Each row has a name. Each question is about the rows just above it.

[-21,7,69,27,-24,-31,19,-9,56,28,-14,2] : P
[22,-37,71,-14,25,-15,31,-15,9,-23,-39,7] : Z
[14,-8,-106,54,-20,13,42,41,56,-43,-9,21] : L
[23,-21,-88,-9,40,-8,43,-7,35,-26,33,11] : J
[23,22,-88,-9,40,-8,43,-9,35,-26,-18,28] : H
[40,35,-31,60,-31,7,61,37,38,-5,22,9] : G
[22,-37,71,-14,25,-15,31,-15,9,27,-39,7] : M
Which entry of H is missing from [-88,28,-9,-8,-26,40,43,22,35,-9,-18]? : [23]
J without one entry, shuffled: [-8,-26,11,35,40,33,-9,-21,23,-7,43]. Gone: : [-88]
Which entry of L is missing from [-20,-106,-43,54,42,-9,21,56,41,-8,14]? : [13]
Shuffled J with one entry gone: [-21,11,40,35,43,33,-7,-9,23,-88,-26], missing : [-8]
Shuffled L with one entry gone: [-20,14,-9,42,41,-43,-106,21,13,56,54], missing : [-8]
P without one entry, shuffled: [-24,2,69,-9,-14,56,28,19,7,-31,-21]. Gone: : [27]

[-107,-11,4,-73,-8,-53,4,29,-90,-77,-40,-70,22,-21,32,-77,-74,27] = A
[-24,8,-17,-18,44,110,-38,-39,-29,2,103,69,-61,106,-13,16,-45,57] = W
[-5,9,21,-20,17,42,-13,-11,-3,10,44,20,-24,30,-19,2,-18,21] = D
[17,23,78,-40,-29,-1,40,66,43,29,13,-29,-28,-57,14,-8,-3,-41] = Q
[5,13,0,-12,-5,5,-2,-20,1,1,11,0,1,6,-30,-5,4,-6] = T
[-4,7,25,-21,5,14,-9,-7,0,6,19,1,-10,5,-23,-6,-11,8] = C
[2,5,12,-7,-6,-2,9,7,6,2,3,-2,-4,-6,-1,1,-1,-4] = U
[-6,1,12,-15,-5,2,-6,-12,-5,-1,7,2,-8,1,-21,2,-10,3] = B
[11,8,-14,16,-4,0,8,8,7,1,-4,-1,14,2,18,0,6,-9] = X
Which entry of B is missing from [2,2,-12,7,-6,2,-21,-10,-5,-5,-8,1,1,-1,12,-6,-15]? : [3]
W without one entry, shuffled: [-18,103,-45,-61,-17,-24,8,69,-13,-38,106,57,2,-29,-39,16,110]. Gone: : [44]
Shuffled X with one entry gone: [-4,-9,2,1,-1,8,18,16,8,6,0,-4,14,-14,8,0,11], missing : [7]
T without one entry, shuffled: [5,-20,-6,1,-12,1,-5,6,1,11,5,-30,-5,4,-2,0,0]. Gone: : [13]
Which entry of X is missing from [0,2,6,-1,8,8,14,7,1,-14,11,-9,8,-4,0,-4,16]? : [18]

[42,63,61,-83,62,-84,-79,-85,51]  Y
[-56,-81,-69,88,-70,-11,-87,80,78]  V
[-84,32,55,-77,-73,-42,80,-51,-78]  F
[-80,93,-54,69,-60,-61,65,-69,-98]  E
[-84,32,55,-77,-73,66,-61,-20,55]  S
[57,55,105,77,93,82,49,75,81]  R
Which entry of Y is missing from [42,63,-79,61,51,-85,-84,-83]? : [62]
Y without one entry, shuffled: [61,62,51,63,-79,42,-85,-84]. Gone: : [-83]
E without one entry, shuffled: [-69,-60,-54,69,93,-98,65,-80]. Gone: : [-61]
Shuffled V with one entry gone: [-11,-70,-87,80,78,-56,-81,88], missing : [-69]
Shuffled V with one entry gone: [-56,-69,-11,-70,78,80,88,-81], missing : [-87]
Y without one entry, shuffled: [-85,-84,51,63,-79,61,42,-83]. Gone: : [62]

[2,-2,1,-1,1,-81,-3,-1,0,1,3,-3] -> Gipu
[0,-1,-1,0,1,-40,0,-1,0,-2,1,-2] -> foma
[-1,2,2,1,-3,-109,1,1,-3,1,3,2] -> zeg
Shuffled Gipu with one entry gone: [1,-1,-81,2,-3,3,1,1,-3,-1,-2], missing : [0]
Where do [0,-1,-1,0,1,-40,0,-1,0,-2,1,-2] appear? : foma
Shuffled Gipu with one entry gone: [-1,2,-81,-3,-3,-1,0,1,-2,1,1], missing : [3]
Gipu without one entry, shuffled: [1,-3,-1,-1,-3,1,2,3,0,-81,1]. Gone: : [-2]

[80,-44,-73,-101] = mopav
[-48,-78,46,-1] = vazit
[27,38,-63,-37] = zimo
[38,64,98,39] = Fori
[14,-43,84,-87] = zorib
[-21,96,-11,66] = Kagop
[94,-68,53,-67] = fava
[25,26,-29,77] = Kiz
[-54,100,10,99] = vid
[-36,-47,-21,22] = luvek
[89,37,6,90] = gapa
[31,30,75,71] = gavaz
Fori without one entry, shuffled: [39,98,64]. Gone: : [38]
Which entry of gavaz is missing from [31,71,30]? : [75]
gapa without one entry, shuffled: [37,90,6]. Gone: : [89]
Which entry of gavaz is missing from [31,71,75]? : [30]
fava without one entry, shuffled: [94,-67,53]. Gone: : [-68]
Fori without one entry, shuffled: [98,64,38]. Gone: : [39]
vid without one entry, shuffled: [-54,99,10]. Gone: : [100]

[-4,-3,-50,114,36,-62,-8,20,-8,12,-23,-24] : rol
[-19,-92,-97,-60,48,78,48,64,15,47,-58,-32] : Tomok
[12,-88,-80,-107,-30,-53,-11,-20,2,-20,18,4] : tebup
[0,45,42,-53,-20,17,-7,-14,-9,-6,4,6] : zuki
[10,-75,-72,-76,-23,10,9,-19,-9,-9,28,28] : gise
Shuffled Tomok with one entry gone: [-60,48,-19,78,-32,15,-97,-92,64,48,-58], missing : [47]
gise without one entry, shuffled: [9,10,-75,-19,-9,10,-9,28,28,-72,-23]. Gone: : [-76]
Shuffled Tomok with one entry gone: [-58,64,48,-60,48,-19,15,-32,-97,-92,78], missing : [47]

